Each row below holds a small network's activations on one input, seen along a few directions.
Each table varies a few parts of the input and shows all the possible inputs, shuffled.
Descriptions start from the smaller parts, as in this example, which fits no table here: values(2) and (point or line(9) or (line(4) and ring(8))).
Shared parts are said once, and a part with two or three values counts as separate values.

Other details of the inputs shift rows strongly along three fixed directions, in all tables alike. That doesn't count.
These rows show it; all are for the same input, with only those details redrawn:
[ 13 -41   1   6 -14  -6  33  17  12 -10 -15]
[ -2  12   7  37  -1   6  11 -14  10  25  -3]
[  5 -13 -14   9 -27 -31  19  23  -5 -36 -12]
[ 12 -38  -1   5 -16  -9  31  18  10 -13 -14]
[  0 -12  19 -23  -6  14   8 -33   4   7  20]
[-11  24  -5 -24 -28 -25 -12 -21 -22 -37  23]
[ -3  14   5  36  -2   3   9 -14   8  22  -2]

Rows:
row 1: [ -7  16 -11  17  21   6 -11   1   3  33 -20]
row 2: [ -8  11 -15  21  16  12  -1   4  -7  43 -10]
row 3: [-19  57 -17  25  -7 -13 -27  16  -8 -28 -16]
row 4: [ 13 -44 -11  -3  -4  -9  20  26 -14   2 -21]
row 5: [-13  23 -11  24   6  13   9   0  19  24  -1]
row 6: [ 15 -15  11 -25  -6  21  -3 -28 -17  16  17]
row 7: [-13  -5  23 -33   4   2 -15 -18 -12 -15   0]
row 8: [ 14 -19  16 -21   7   9  -5 -33  12  10  24]
row 9: [ -1 -43  -2  -1  -2 -14  33  21   9  -3 -19]
row 10: [  0  11   0  25  16   0 -10  -9  -4  30 -20]
row 11: [-18  -8  21 -38  18  22 -10 -15   4   6   0]
row 12: [ 13 -41   1   6 -14  -6  33  17  12 -10 -15]
row 13: [  4  -7  27 -26  -1  20  -9  -7  11   8  32]
row 14: [ 18  26   3  22   6  11  -6   2   7  27 -11]
row 15: [ 16 -25   0  -4 -14  -6  35  32  18 -10  -9]
row 16: [  0 -20  27 -17  -3  17 -13 -22   3   4  27]
row 17: [-19  22 -23 -37   0 -33 -28  -8 -12 -29  23]
row 18: [  4  -1 -12 -39  -5  20  -6  -8 -12   4  18]
row 19: [ 20 -28  17  -3  -5   7  19  37  17 -17 -26]
row 20: [-13  -3   2 -32  -4  13 -18  -1   5 -12  28]
row 21: [-13  16  -5  25  33  12  -1   1  -3  20 -11]
row 22: [  2 -17 -14   6   3 -28  10  29 -23 -40 -21]
row 23: [-22 -17  13 -32  14  16 -14  -8   7  13  23]
row 24: [ 20  -5  13 -33  -2  27   3 -13  -7  23  21]
row 25: [ 15  10   5  33   6  11  -8 -13   1  27 -17]
row 26: [ -6  58 -37  20 -10 -21 -30  13 -15 -18 -13]
row 27: [-16   0  12  37  14   2 -11   1   6  29  -1]
row 28: [ -4   7  -2  31  21 -11  -7 -10  11  27  -3]
row 29: [  0  15  21  36   5  13  -9  -9   4  11 -19]
row 30: [-17  -7 -30  -7 -12 -35  16  36  -3 -31 -15]
row 31: [ 17  -4  15 -31   8  10  -3 -18  18  10  29]
row 32: [  5  36  -2 -29  -8 -12 -17  -4 -28 -45  23]
row 33: [  1  23  -2 -20 -10 -15 -20 -19 -37 -48  18]
row 34: [-10  54 -39  25  -5 -32 -27  11   0 -22   5]
row 35: [-1 19 -6 29 26 26  2  1  7 17 -7]
- What do these inputs look like to the network? => ring(5) and (values(3) or line(4))
- The inputs of row 12 and row 5 match in every part but the ring(5) part. If row 29 is changed in the same way as row 12 into row 5, which row does it become? => row 3
- Which other rows agree with row 27 in the ring(5) part? List them by row number. => row 4, row 7, row 9, row 10, row 22, row 28

Rows:
row 36: [-10   7 -21 -26 -12  -8   6  26  -3 -34  -5]
row 37: [ 26  -9   2  17  -7  -2   9  14  13   2 -15]
row 38: [-32  30 -10  12  -3 -26 -19 -11 -17   2   1]
row 39: [ -3 -11  -2 -14  16  21   4 -27  10  38  19]
row 40: [ -2 -20   8 -57  14   5  -8  -6   4 -24  18]
row 41: [  5  -5 -21 -29  -7 -19 -12  23  -1 -30  -5]
row 42: [ -8 -17  28  -4   2  16   4 -37   3  30   8]
row 43: [-17  15 -10  15   1   4  17   6  18  16  -1]
row 44: [  4  50 -11  11  -2  -9 -31   0 -10  -7  -3]
row 45: [-21 -32  11 -48   0  -2  -3 -14   1 -21  22]
row 46: [ -4  11 -12  20   6 -10  -3   4  19  21  -3]
row 47: [ -1  32  11 -17   1  19 -30 -16 -13  11  28]
row 48: [ 10 -13   8 -13   4  32  22  12  14   6 -12]
row 49: [ -4 -23 -13   9  10 -12  22  10   0  13 -14]
row 50: [ 28 -31  13 -16   2  29  16 -17   4  19   7]
row 51: [ -4 -23  10  29  -6  -6  13   6  12  -6 -11]
row 52: [ -3 -10 -22 -27   0 -21   0  15 -24 -28 -10]
row 53: [ 18 -14   1  20   0  -4  21   7 -10   4 -20]
row 54: [  5  -9 -31 -26  -7 -14  -5  20 -16 -29  -2]
row 55: [-15  36   9 -13 -14  11  -1 -38   2   4  29]
row 56: [  1   3  15  27  -3   1   1  -6  -9  13 -17]
row 57: [ 15 -16  -4   8  12   5  13  15 -11   5 -26]
row 58: [10  7  0 25 -7 -6  2 -7 17 15 -2]
row 59: [ 22 -14 -13   9   5  12   8  18  -2   5 -19]
row 60: [  3  -9  28  -2  13  16   6 -34  22  19  20]
row 61: [ -4   9   7  23   8   6  -9   4 -12  14 -25]
row 62: [-12  39   7  28  -9 -12 -23 -12 -16 -19   2]
row 63: [-17   6  -3  20  13   0  -9   6  -5  18 -21]
row 64: [ 20 -11   6  22 -12   3  10  24   6   5  -3]
row 65: [ -9  33  -9  20 -10 -24  -7 -23 -24  -3   6]
row 66: [ -3 -16 -10  15  -2  -7  10  29  15  14   3]
row 67: [ -4  48  -3  16   9 -10 -27  -1 -10 -17   0]
row 68: [ 12 -13 -21 -13 -27 -24   7   4 -13 -32   8]
row 69: [-10  -9  17 -12  27  14   2 -24  25  25  20]
row 70: [ 15 -19  23 -46  -4   2   1 -16   0 -31  21]
row 71: [ -1  -7 -17 -25 -12 -13 -11  32  -8 -26   8]
row 72: [ 13  -4   4  13 -12  12  29  16  13  -3 -14]
row 73: [-19   6   0  25  17   6 -12   8   5   7 -14]
row 74: [-15  22  21 -16  11  20 -30 -30 -13  -3  15]
row 75: [ 11 -20   3  20 -15  -3  15  18  13   8   4]
- What do these inputs look like to the network? => ring(5) and (values(2) or ring(6))
- The inputs of row 43 and row 48 match in every part but the ring(5) part. If row 38 is changed in the same way as row 43 into row 48, which row does it become? => row 61
- Which other rows agree with row 52 in the ring(5) part? List them by row number. => row 36, row 40, row 41, row 54, row 63, row 71, row 73
- Which other rows does row 43 become when the values(2) part takes its other values? List them by row number. => row 66
